A small network was shown many inputs. Here are its activations along a few directions, one row for each input.
Each table varies a few parts of the input and shows all the possible inputs, shuffled.
A made-up example of a description, with smaller parts first: one of 3 separate values, together with either a single point or one of 9 places along a line or (one of 5 places around a ring, together with one of 6 places along a line).
Shared parts are said once, and a part with two or three values counts as separate values.

Other details of the inputs vary at random and push rows far along two fixed directions, the same in every table; ignore that.
These rows show it; all are for the same input, with only those details redrawn:
50.7,-38.7,-10.7,-36.9,15.1,28.4,57.2,-9.9,-18.9,-4.4,-1.9,-36.2,40.8
-29.7,-50.9,-12.2,7.6,52.0,3.0,-4.9,-1.4,-29.1,38.9,-13.3,49.6,15.6
-27.7,22.5,0.9,-20.4,6.8,-54.4,-72.5,36.9,26.3,11.5,-14.7,27.4,11.2
-5.5,-31.0,-8.9,-12.2,30.8,-2.9,-1.4,4.9,-13.4,19.9,-10.2,19.0,22.0

Rows:
row 1: 32.2,-26.7,-2.9,18.0,3.6,50.4,78.5,-33.4,-26.3,-12.9,14.4,-8.1,2.6
row 2: -34.2,-32.3,-9.4,43.7,28.0,30.0,-3.0,-15.2,-23.8,15.7,0.8,65.0,-34.0
row 3: -26.6,30.5,-0.5,13.2,-16.7,-34.7,-75.8,11.5,23.6,1.5,-4.6,7.1,-47.9
row 4: 32.3,23.1,-3.0,-11.2,-35.7,15.0,12.2,-4.6,26.9,-41.0,2.2,-26.1,-13.5
row 5: -27.8,-46.0,8.6,12.5,19.3,-4.6,2.4,27.6,-20.3,10.8,-21.1,24.7,18.1
row 6: 29.9,68.1,15.1,-17.8,-51.4,-17.7,25.0,-0.2,28.1,-14.4,13.3,-80.4,9.8
row 7: -20.1,79.6,24.0,-5.3,-44.2,-48.0,-43.5,16.7,36.7,-0.4,13.2,-12.3,-2.8
row 8: -40.9,-5.1,-5.5,5.6,7.5,-41.6,-61.1,41.3,1.3,11.7,-22.6,41.9,8.2
row 9: 25.7,41.3,20.0,-9.2,-38.3,3.6,28.6,-14.6,14.7,-8.0,14.6,-36.1,16.4
row 10: 8.6,-5.6,0.6,0.2,-11.5,13.2,-18.8,-13.6,-4.4,-7.4,8.5,0.1,-27.4
row 11: -4.7,13.5,0.7,20.4,-12.5,2.5,12.0,-12.4,12.7,-14.3,1.4,12.4,-9.3
row 12: 29.5,30.1,-5.2,-10.9,-26.9,7.9,6.3,6.1,10.2,-38.3,9.6,-40.9,-23.7
row 13: -23.4,-16.3,-9.0,27.4,14.4,18.9,-3.2,-6.1,-19.4,3.5,7.8,37.5,-34.6
row 14: 36.8,24.0,26.6,-47.2,-25.0,-21.0,7.8,40.6,39.9,-30.4,0.5,-65.2,48.3
row 15: -9.7,29.7,6.6,-0.4,-31.8,-20.2,-66.7,-1.1,36.6,-14.7,-7.3,14.6,-30.9
row 16: 19.2,-19.8,6.2,15.3,-4.1,50.3,83.2,-51.9,-21.9,13.7,7.1,-18.6,21.7
row 17: 42.6,27.6,15.5,-57.6,-17.8,-18.9,2.4,25.7,42.2,-25.9,6.2,-60.5,46.3
row 18: -29.7,-50.9,-12.2,7.6,52.0,3.0,-4.9,-1.4,-29.1,38.9,-13.3,49.6,15.6
row 19: -49.7,39.0,2.9,33.9,0.5,-36.2,-47.7,16.2,9.2,3.4,1.7,33.9,-34.0
row 20: -4.1,29.5,9.6,-1.5,-28.8,-18.8,-68.6,4.3,28.4,-13.3,-0.1,15.2,-31.5
row 21: 29.0,32.7,4.6,-6.6,-30.8,-0.9,22.9,1.8,12.9,-33.8,18.2,-32.8,-5.0
row 22: 36.8,-43.8,-10.7,5.4,7.8,57.9,49.7,-41.7,-39.9,-7.0,9.2,-28.2,-20.0
row 23: -42.1,-30.4,-19.6,51.4,33.8,19.2,0.8,-10.4,-28.2,22.3,-2.1,41.2,-45.7
row 24: 14.7,-12.1,4.4,15.7,4.7,43.9,82.8,-41.6,-40.2,17.3,15.5,-35.0,13.3
row 25: 24.4,36.4,-2.0,1.7,-26.8,-7.6,25.6,1.8,15.8,-27.7,10.1,-49.0,-12.5
- Describe the family of inputs behind these rows. => either one of 5 places around a ring or (one of 4 places along a line, together with one of 5 places along a line)
- List by row number the other inputs of the same sort as row 5. => row 8, row 14, row 17, row 18

Rows:
row 26: 39.1,11.8,3.9,-4.2,-18.3,20.3,56.1,-3.3,6.4,-33.8,12.0,-33.0,12.3
row 27: 46.9,-19.7,-14.7,-36.0,3.9,12.5,43.2,8.8,-10.1,-17.0,-1.5,-45.7,26.3
row 28: -22.3,-29.1,10.8,17.1,23.1,10.1,23.0,-21.8,-17.5,38.0,-3.7,26.3,25.7
row 29: 16.9,75.9,26.0,-27.4,-58.4,-37.7,-31.6,10.8,47.3,-15.6,9.1,-42.4,11.5
row 30: 39.7,1.2,-14.6,-8.3,-12.2,23.6,37.1,-18.0,-10.1,-20.4,9.2,-46.0,-17.7
row 31: -47.1,-2.5,-5.5,8.1,22.3,-29.8,-68.3,10.1,11.3,25.2,-15.5,65.7,-8.7
row 32: 48.2,-1.5,1.6,-33.2,-7.0,20.2,46.5,-14.7,6.0,-12.0,6.7,-40.9,35.4
row 33: 14.6,81.0,7.2,-18.9,-45.4,-40.4,-33.3,19.8,42.3,-27.8,11.4,-50.7,-19.4
row 34: 39.0,-1.8,-3.2,-33.5,3.0,5.3,48.5,9.6,-5.1,-13.0,4.7,-50.4,35.0
row 35: -19.3,-54.0,-7.2,34.9,23.8,32.9,14.1,-6.8,-26.2,-2.3,-5.1,45.9,-20.6
row 36: 5.7,-25.5,-2.5,26.7,9.5,46.9,75.8,-39.5,-40.1,20.0,11.2,-27.8,-0.1
row 37: -56.6,-14.2,-5.1,9.5,29.4,-42.2,-81.2,44.5,1.9,23.4,-20.8,54.7,-14.4
row 38: 27.9,51.9,9.4,-41.6,-52.6,-29.0,-66.3,20.6,47.0,-39.1,0.3,-29.4,-13.1
row 39: -46.3,-12.1,1.0,8.4,18.7,-28.0,-86.0,19.0,14.8,19.4,-18.4,63.0,-13.3
row 40: -77.6,27.0,17.0,47.8,2.8,-35.2,-45.9,21.7,12.3,23.0,-9.6,66.4,-13.9
row 41: -28.1,-33.7,3.2,16.7,36.1,0.5,30.3,0.6,-33.6,35.7,-4.3,12.6,29.7
row 42: -17.8,-47.2,-12.9,35.8,29.5,28.9,4.4,-20.3,-37.4,15.7,-0.7,22.4,-39.7
row 43: -20.0,-21.5,-2.8,19.1,24.4,23.7,12.4,-29.8,-23.4,29.1,6.6,35.6,-6.9
row 44: 25.7,-45.4,-15.0,15.7,13.1,51.0,71.5,-23.1,-29.2,-17.3,4.2,3.1,-0.8
row 45: 31.4,59.4,3.5,-36.7,-45.7,-33.6,-50.2,11.8,43.5,-31.1,4.2,-29.3,-7.2
- Changing only one part turns row 30 into row 33. The same change can be made to row 27. Which row results? => row 34
- Describe the family of inputs behind these rows. => one of 4 places along a line, together with one of 5 places along a line
- Which other rows does row 45 become when the place on the line of 4 takes its other values? List them by row number. => row 29, row 38, row 43
- Start at row 35 and move only the place on the line of 5, one step at a time. The first step leads to row 42. Which rows follow, in order? => row 38, row 39, row 37
